These are the activations of a small neural network, seen along a few directions. Each row is one input.
Each table varies a few parts of the input and shows all the possible inputs, shuffled.
A made-up example of a description, with smaller parts first: one of 6 places along a line, together with either a single point or one of 9 places along a line or (one of 2 separate values, together with one of 5 places around a ring).
Shared parts are said once, and a part with two or three values counts as separate values.
(in the rows, 128 means zero)

Other details of the inputs vary at random and push rows far along two fixed directions, the same in every table; ignore that.

Rows:
R1: [135 103 120 122 156 137 147 128  90  91 121 135 133 137]
R2: [ 87 153 140 133 117 109 153 147 147 145 108 137 134 122]
R3: [171 110 123 124 136 142  90 113 125 141 151 126 119 116]
R4: [181  84 107 120 135 149 105  94  93  94 149 125 109 131]
R5: [124 107 123 124 146 129 145 123  90  89 123 127 131 136]
R6: [172 113 110 123 115 137 107 100 125 117 151 119 118 126]
R7: [111 136 128 129 135 117 150 131 119 108 117 132 149 134]
R8: [ 92 169 124 132 116 115 158 139 143 124 117 124 156 127]
R9: [124  98 133 125 162 134 132 136  93 106 111 140 119 129]
R10: [ 40 111 156 127 203 121 214 187  76  79  61 158 129 142]
R11: [170  75 129 120 132 157  97 101  88 116 150 134  99 121]
R12: [149 143 110 129  94 126 111 102 147 136 152 114 138 123]
R13: [167 102 124 129 117 133 102 109 117 144 147 117 112 120]
R14: [106 176 143 131  79 120 104 135 190 153 143 119 129 139]
R15: [157 115 126 129  98 139 103 107 122 148 150 123 112 116]
R16: [ 99 162 138 132 148 114 142 156 154 146 112 136 147 122]
R17: [145 140 124 126  93 135  97 110 161 136 147 108 120 150]
R18: [102 131 138 134 141 128 145 137 117 124 106 144 134 127]
R19: [145 136 134 128 100 131  95 105 148 152 147 136 126 116]
R20: [158 131 121 129 112 126 100 113 152 160 146 120 127 114]
R21: [ 99 128 142 126 133 130 138 146 130 106 122 123 116 156]
R22: [146 135 128 129  97 135  96 105 148 152 143 135 127 112]
R23: [128 183 126 140 111 113 107 129 184 175 132 128 158 113]
R24: [ 88 180 133 133  97 118 135 145 183 142 122 117 138 148]
R25: [122 118 133 131 124 127 134 129 115 132 121 132 120 124]
R26: [130  94 135 124 169 126 141 137 100 116 119 131 116 133]
R27: [ 67  81 148 122 229 122 212 187  56  73  68 144 117 147]
R28: [182  78 130 120 159 142  86 106  97 120 153 130 107 127]
R29: [118 168 127 134  76 119 121 129 174 173 134 126 134 107]
R30: [ 91 162 139 131 132 116 143 152 147 142 109 139 143 122]
R31: [177  67 125 121 135 142 103 107  90 123 147 119  95 123]
R32: [109 179 135 134  79 116 107 128 194 153 140 117 137 143]
R33: [123 100 139 124 163 131 130 135  94 108 116 141 118 132]
R34: [123  98 133 123 163 139 136 140  90 107 114 138 116 127]
R35: [132 105 114 122 154 140 150 129  94  87 119 131 121 134]
R36: [130 180 111 135  77 117 125 118 183 159 145 113 147 118]
R37: [108 121 137 127 143 119 154 150 118 132 113 127 121 126]
R38: [129  93 130 124 168 134 147 142  96 115 117 129 115 128]
R39: [117 136 115 126 140 128 153 136 121 106 114 134 142 131]
R40: [ 98 171 135 136 106 101 143 147 174 167 115 125 144 117]
R41: [103 183 130 137 125 107 130 147 181 164 113 134 159 114]
R42: [101 122 140 126 134 123 153 146 115 127 113 136 118 125]
R43: [156 146 112 128 101 126 106 103 149 136 146 128 149 125]
R44: [125 166 125 134  86 115 122 133 177 177 134 117 137 108]
R45: [119  90 134 125 146 131 146 135  91 110 112 136 107 127]
R46: [130  97 130 129 169 130 143 137  95 116 114 129 121 132]
R47: [170 114 118 123 113 139 104  99 116 121 157 125 132 127]
R48: [175  80 126 124 143 149  88 101  85 116 146 131 107 126]
R49: [ 14 164 146 132 173 110 224 202 133  90  53 132 145 170]
R50: [160 110 129 128 113 149  96 102 115 137 150 132 115 118]
R51: [113 127 131 132 155 125 152 148 119 132 111 128 132 127]
R52: [ 99 169 126 134 119 108 152 137 153 129 112 136 166 130]
R53: [121 182 127 138  94 122 109 128 173 171 133 129 150 111]
R54: [159 144 109 126  96 133 110 107 151 137 152 117 128 120]
R55: [173 110 110 125 108 135 105  95 124 123 158 115 118 128]
R56: [ 95 167 128 132 119 113 157 140 144 126 116 130 160 128]
R57: [141 138 127 127  93 132  95 111 160 136 151 112 118 149]
R58: [162  74 142 118 128 148  84 108 101  98 158 121  86 154]
R59: [109 123 133 132 143 122 155 149 114 132 110 125 126 126]
R60: [175  82 111 119 128 149 111  95  85  99 160 114 108 131]
R61: [183  81 125 123 158 151  90 108  90 122 152 126 109 124]
R62: [102 193 113 135 102 108 144 135 181 143 113 133 168 122]
Description of these inputs: one of 2 separate values, together with either one of 4 places along a line or one of 9 places around a ring or (one of 3 separate values, together with one of 6 places around a ring).
The inputs of R35 and R4 match in every part but the choice among 2 separate values. If R24 is changed in the same way as R35 into R4, which row does it become? -> R57
The inputs of R17 and R49 match in every part but the choice among 2 separate values. If R25 is changed in the same way as R17 into R49, which row does it become? -> R15
Change only the choice among 3 separate values in R3. List by row number the other rows that result. -> R16, R61
Change only the place on the ring of 6 in R44. List by row number the other rows that result. -> R3, R11, R29, R34, R38

Rows:
R63: [177 107 117 122  94 142  89  91 125 126 167 114 109 130]
R64: [180 112 116 121 105 145  82  91 128 122 168 114 117 135]
R65: [ 92 130 139 130 152 126 159 153 112 120 100 143 133 125]
R66: [ 87 152 125 130 128 116 169 148 136 113 105 128 144 136]
R67: [186  27 131 115 189 159 103 112  45  98 140 135  79 126]
R68: [134 163 128 130  82 125  98 114 177 151 148 118 134 134]
R69: [ 98 133 133 128 144 124 152 145 123 103 112 129 131 147]
R70: [127 169 131 136 100 116 105 126 173 176 132 134 145 104]
R71: [157 144 108 128  89 130 108 100 150 135 153 116 138 124]
R72: [141 157 130 135 102 120 102 128 170 188 142 120 132 105]
R73: [104 123 141 131 163 114 155 154 115 136 102 141 135 116]
R74: [126  93 136 127 166 135 140 134  83 113 115 142 120 122]
R75: [ 81 166 125 132 142 112 172 154 144 109  97 132 158 143]
R76: [102 115 133 126 137 127 156 141 110 102 111 128 119 145]
Describe the family of inputs behind these rows. -> either one of 6 places along a line or (one of 2 separate values, together with one of 4 places along a line)
Change only the choice among 2 separate values in R64. List by row number the other rows that result. -> R66

Rows:
R77: [136 129 118 121 139 135 118 109 113  88 140 128 139 138]
R78: [ 15 157 143 137 149  95 233 195 118 120  43 159 138 119]
R79: [171  83 104 125 129 141 122  95  81  73 143 122 125 155]
R80: [137  98 128 124 137 122 117 132 130 131 125 115  89 136]
R81: [160 143 123 134 138 129  91 130 143 155 149 120 137 116]
R82: [120 122 154 131 154 125 115 145 133 140 126 132 121 148]
R83: [154 144 123 137 109 122  97  97 151 170 146 139 151  96]
R84: [130 132 134 132  87 124 127 122 125 164 147 128 119  99]
R85: [132  69 148 128 154 140 119 116  81 121 127 146 107 125]
R86: [153 115 136 131 169 129 110 128 123 131 132 130 137 135]
R87: [109 149 142 129 123 133 108 140 150 156 110 152 125 120]
R88: [108 129 132 121 105 118 133 122 127  81 128 126 131 160]
R89: [116 148 136 131 112 106 121 143 165 168 137 103 118 124]
R90: [121 164 104 125 118 137 147 133 161 113 134 127 143 138]
R91: [140 146 117 134 102 119 137 117 128 159 140 126 142  86]
R92: [160  78 126 117 160 135 140 124  89 110 131 125 123 127]
R93: [140 155 134 132 109 129  82 134 175 167 135 128 116 129]
R94: [175 116 119 129 107 126 116  91 116 152 157 131 133 100]
R95: [149 186 102 128  81 135  98 100 195 142 162 123 155 124]
R96: [131 106 156 124 145 142 101 124 114 142 130 145 122 132]
R97: [ 22 191 137 127 163  86 219 182 133  76  66 149 186 157]
R98: [131 125 121 134 143 128 128 122 117 132 109 149 133  99]
R99: [153 168 120 129  57 146  96 100 180 156 169  99 116 137]
R100: [115 154 140 127 104 133 106 114 147 107 144 124 129 139]
R101: [117  85 128 121 187 132 181 163  66  91 103 128 123 122]
R102: [ 99  90 136 118 173 151 161 143  86  52 112 141 103 163]
R103: [133  73 136 127 148 144 117 121  84 115 115 150  93 117]
R104: [ 59 139 125 134 198  94 209 188 127 105  59 133 139 135]
R105: [ 88 180 129 140 142  84 167 156 184 160 103 121 164 130]
R106: [103 173 128 142 122 110 138 139 152 164 117 139 162  90]
R107: [165  62 126 112 131 149 112 121  92 114 135 125  80 130]
R108: [ 93 166 145 135 115  93 140 147 189 171 120 112 136 136]
R109: [178  76 111 122 137 141 129  99  72 112 134 138 105 100]
R110: [135 111 149 130 152 136 102 145 116 137 137 122 108 136]
R111: [143 172 133 123  51 117  76  92 176 134 173 120 140 140]
R112: [131 124 120 130 157 113 142 143 124 136 125 110 129 121]
R113: [170  99  98 129 112 146 117  97  97  98 145 106 127 143]
R114: [ 99  69 152 118 180 132 179 161  74  94  98 134 107 150]
R115: [172  86 129 123 166 152  94 116  78 121 141 138 121 110]
R116: [142 183  94 133  68 130 115 104 175 163 150  97 155 131]
R117: [130 119 126 118 122 153 131 125 131  93 144 125 100 152]
R118: [150 134 134 130 141 134 100 113 136 152 134 143 150 114]
R119: [175 101 122 122 149 152  84 107 107 130 135 145 121 110]
R120: [160  87 119 127  94 151 103  95 100  99 148 102 103 153]
R121: [129  84 151 122 165 151 111 140  78 121 125 143 106 127]
R122: [140 103 137 126 106 128 128 108 109 149 143 136 113 117]
R123: [111 171 116 129 111 112 155 150 174 152 105 127 152 107]
R124: [131 181 118 135  47 135 102 104 186 167 153  92 132 136]
R125: [132 113 109 121 151 148 158 127  97  91 126 115 123 149]
R126: [ 93 190 111 129  94  96 150 131 175 113 118 129 178 144]
R127: [ 99 130 131 133 196 121 159 169 117 108  82 144 135 135]
R128: [162  91 124 129  93 142 104  93 107  87 151 115 108 159]
R129: [ 70 179 140 132 104 104 167 175 171 165 107 123 143 117]
R130: [125 132 139 137 105 129 103 123 134 164 141 136 122 100]
Describe the family of inputs behind these rows. -> one of 2 separate values, together with either one of 9 places around a ring or (one of 3 separate values, together with one of 6 places around a ring)
The inputs of R123 and R107 match in every part but the choice among 2 separate values. If R115 is changed in the same way as R123 into R107, which row does it become? -> R121
The inputs of R96 and R118 match in every part but the choice among 2 separate values. If R128 is changed in the same way as R96 into R118, which row does it become? -> R79
Change only the choice among 3 separate values in R112. List by row number the other rows that result. -> R104, R105
Change only the place on the ring of 9 in R120. List by row number the other rows that result. -> R88, R99, R100, R102, R111, R117, R124, R128
